These are the activations of a small neural network, seen along a few directions. Each row is one input.
Each table varies a few parts of the input and shows all the possible inputs, shuffled.
Descriptions start from the smaller parts, as in this example, which fits no table here: one of 8 places around a ring, together with either a single point or one of 11 places around a ring or (one of 3 separate values, together with one of 6 places along a line).
Shared parts are said once, and a part with two or three values counts as separate values.

Table:
r1: [ 1.51 -0.52  2.46 -1.72  1.05 -1.74 -2.66  1.12  2.73 -1.95 -0.83  0.45
 -1.13 -3.95]
r2: [ 2.40 -0.85  1.45 -3.36  2.26 -0.28 -1.35  0.33  0.69 -0.46 -1.82  0.19
 -1.97 -5.16]
r3: [ 0.71  2.59 -1.00  2.92 -2.08  0.87  0.89 -1.62  0.80  0.53  2.59  0.75
  1.60  1.93]
r4: [-0.94 -4.34  2.30  2.32  4.45  0.31  0.87  2.36  1.87 -0.87 -2.16  3.38
 -1.10 -1.11]
r5: [-0.63  1.10  0.66  1.85 -2.82  2.08  2.95  1.28 -5.29  0.22  0.90 -2.14
  3.02  1.42]
r6: [-0.60 -1.97  1.30  2.01  0.77 -1.22  0.59  1.79  3.50 -1.88 -0.18  3.23
 -1.57 -1.37]
r7: [-1.16  2.38 -1.53 -0.66 -5.10  0.15  2.26  1.22 -2.23  1.44  3.94 -1.54
  2.37  4.82]
r8: [-1.48  1.92 -2.83 -2.84 -0.79  0.63 -1.45 -4.05 -1.77  1.88 -1.12 -3.98
 -0.86  3.98]
r9: [-0.93 -3.05  0.77  2.37  2.36  0.01  0.44  2.51  2.87 -1.16 -0.58  3.36
 -2.22 -1.00]
r10: [ 0.27 -1.56  1.41  1.02  0.63 -1.83 -0.90  1.73  3.99 -2.74 -0.07  1.90
 -0.84 -1.93]
r11: [-1.18  1.78 -2.63 -2.36  0.63  2.31 -0.25 -3.68 -4.70  0.81 -1.90 -3.02
 -0.68  3.72]
r12: [-0.24 -5.14  0.71  1.88  5.59 -1.10  0.15  3.52  2.25  0.57 -3.97  3.58
 -0.18 -2.74]
r13: [-1.37  3.01 -3.74 -5.25 -1.02  0.02 -1.59 -3.96 -4.03  1.81  0.98 -4.08
 -0.99  3.10]
r14: [-1.29  1.31 -0.64  1.72 -4.86  0.75  2.39  1.15  0.01  1.49  1.87 -1.41
  2.49  5.70]
r15: [ 2.35 -1.72  0.22 -3.32  2.49  0.01  0.31  0.02  0.03  0.07 -2.21  0.63
 -1.96 -4.91]
r16: [-1.01  1.17 -0.44  2.19 -3.45  2.41  3.57  1.52 -2.88  0.43  1.10 -0.48
  2.67  5.44]
r17: [-0.35 -6.03  2.04  2.38  5.07 -0.10 -0.23  2.39  0.87 -0.73 -3.70  3.60
 -0.46 -1.43]
r18: [ 0.85 -0.40  2.41 -0.14  0.81 -2.53 -1.89  1.61  3.38 -2.03 -0.31  1.15
 -1.41 -2.71]
r19: [ 1.76 -0.43  1.82 -3.27  1.36 -1.05 -2.70  0.43  1.60 -1.47 -1.59  0.64
 -1.19 -4.82]
r20: [ 1.13  2.53  0.10  2.55 -1.43  0.55  0.25 -1.87 -1.65  0.33  2.38 -0.96
  1.96 -2.18]
r21: [-0.76  1.72 -1.55 -2.72  1.28  1.96 -0.89 -3.92 -7.16  0.56 -2.10 -4.69
 -0.31 -0.35]
r22: [ 0.42  2.71 -1.21  2.42 -3.49 -0.81 -0.32 -1.97  3.68  1.60  3.35 -0.21
  1.43  2.22]
r23: [ 0.55  3.80 -2.10  0.02 -3.71 -1.41 -0.45 -1.91  1.43  1.54  5.43 -0.34
  1.32  1.33]
Question: What is each input in this table made of?
Answer: either one of 11 places along a line or (one of 3 separate values, together with one of 4 places along a line)
Question: Which other rows does r16 become when the place on the line of 4 takes its other values? List them by row number.
Answer: r5, r7, r14

Table:
r24: [ 0.19  1.95 -0.49 -0.12 -0.98  2.31  1.12 -1.81 -5.80  0.77 -0.22 -3.03
  1.83  0.27]
r25: [ 1.57  0.65  1.74  3.36 -1.13 -0.37  0.55  0.97  1.70 -0.70  1.90  1.49
  1.71 -2.69]
r26: [-1.96 -2.55 -1.11  1.68  2.71  0.47  0.43 -0.04  0.95  0.52 -1.76  1.70
 -1.16  2.79]
r27: [ 0.57  1.22 -1.04  0.65 -0.27 -1.51 -1.52 -1.83  4.00  0.35  2.07  1.23
 -0.87 -0.46]
r28: [-0.85  2.54 -3.33 -2.79 -0.09  1.12 -0.96 -4.57 -3.56  1.83 -0.04 -3.33
 -0.72  2.45]
r29: [-0.48  3.70 -1.77 -3.50 -2.82  0.47 -1.11 -3.04 -3.29  0.66  0.87 -4.36
  0.19  2.57]
r30: [-1.41 -2.36  0.27  2.17 -0.37  0.66  2.79  3.31  0.04  0.41 -0.21  1.79
  1.06  3.07]
r31: [-1.58 -1.39  0.43  0.98 -0.10 -0.15  0.31  1.48  1.26 -0.66 -0.88  0.64
 -0.28  2.90]
r32: [ 1.09  1.43  0.34  1.14 -3.32 -1.30  0.83  1.54  3.10  0.27  3.60  1.31
  1.33 -0.19]
r33: [ 0.90  2.36  0.51 -0.04 -3.01 -2.17 -1.69 -0.28  4.26 -0.80  2.99  0.14
  0.01 -0.37]
r34: [-0.99 -3.15  1.69  4.39  1.84  1.57  2.45  2.74 -1.41 -0.55 -1.87  1.96
  1.45  0.53]
r35: [ 1.53 -4.41  1.82 -3.36  6.55 -1.65 -3.23  0.86  2.34 -0.79 -5.40  1.57
 -3.01 -6.42]
r36: [ 1.67 -2.74  2.88 -2.22  4.11 -0.82 -1.32  1.88  0.87 -3.00 -2.53  2.10
 -3.04 -7.22]
r37: [-0.26  2.75 -1.93 -2.33 -3.14  1.37  1.36 -1.23 -4.45  1.71  1.48 -3.20
  1.50  2.76]
Question: What is each input in this table made of?
Answer: either one of 2 separate values or (one of 3 separate values, together with one of 4 places along a line)
Question: Which other rows does r32 become when the place on the line of 4 takes its other values? List them by row number.
Answer: r25, r27, r33
Question: Which other rows does r24 become when the choice among 3 separate values takes its other values? List them by row number.
Answer: r25, r34

Table:
r38: [-3.60  2.41 -4.23  0.56 -2.09  3.71  2.20 -3.93 -7.51  2.96 -0.13 -4.60
  1.95  9.33]
r39: [ 1.61 -3.40  2.88 -4.59  4.73  0.52 -1.03  2.00 -3.48 -1.87 -5.33 -0.44
 -1.87 -6.53]
r40: [ 1.11  7.21 -3.08 -0.61 -5.52  1.04 -0.14 -5.65 -3.49  2.34  5.21 -4.50
  2.48  1.75]
r41: [ 2.97 -0.25  1.39 -3.08  5.12 -1.23 -4.25 -2.72  0.55 -1.36 -2.62 -0.13
 -2.79 -9.22]
r42: [-2.57 -5.37  0.83  7.55  2.39  0.68  3.47  4.44  2.72  0.24 -1.10  5.28
  1.40  3.93]
r43: [-0.74  6.32 -4.10 -4.14 -6.39 -0.81 -1.38 -4.21 -0.39  2.29  4.23 -4.78
  0.59  6.10]
r44: [ 0.10 -3.16  4.07  5.57 -1.83 -0.19  3.89  7.22  2.60 -1.77  1.17  4.11
  2.59 -0.53]
r45: [ 1.09 -1.56  0.17 -6.87  4.33 -3.02 -5.15 -1.48  3.52 -1.40 -3.12 -0.05
 -5.12 -5.14]
r46: [ 1.92 -0.09  2.52  6.81 -1.53 -1.67  0.82  2.31  6.68 -1.48  3.70  4.83
  1.76 -3.08]
r47: [ 0.05 -1.15  1.53  3.05 -2.11 -3.32 -0.23  3.76  9.69 -1.22  3.31  4.91
 -0.53  1.06]
r48: [-0.76  4.51 -1.65 -1.83 -5.83  2.62  2.90 -0.82 -7.79  1.24  2.56 -5.01
  3.12  4.49]
r49: [-1.18 -5.48 -0.32 -2.42  8.73  1.68 -1.10 -0.92 -3.11  0.03 -7.89  0.38
 -3.58 -2.15]
Question: What is each input in this table made of?
Answer: one of 3 separate values, together with one of 4 places along a line
Question: The inputs of r40 and r38 match in every part but the place on the line of 4. If r41 is changed in the same way as r40 into r38, which row does it become?
Answer: r49
Question: Which other rows does r44 become when the choice among 3 separate values takes its other values? List them by row number.
Answer: r39, r48
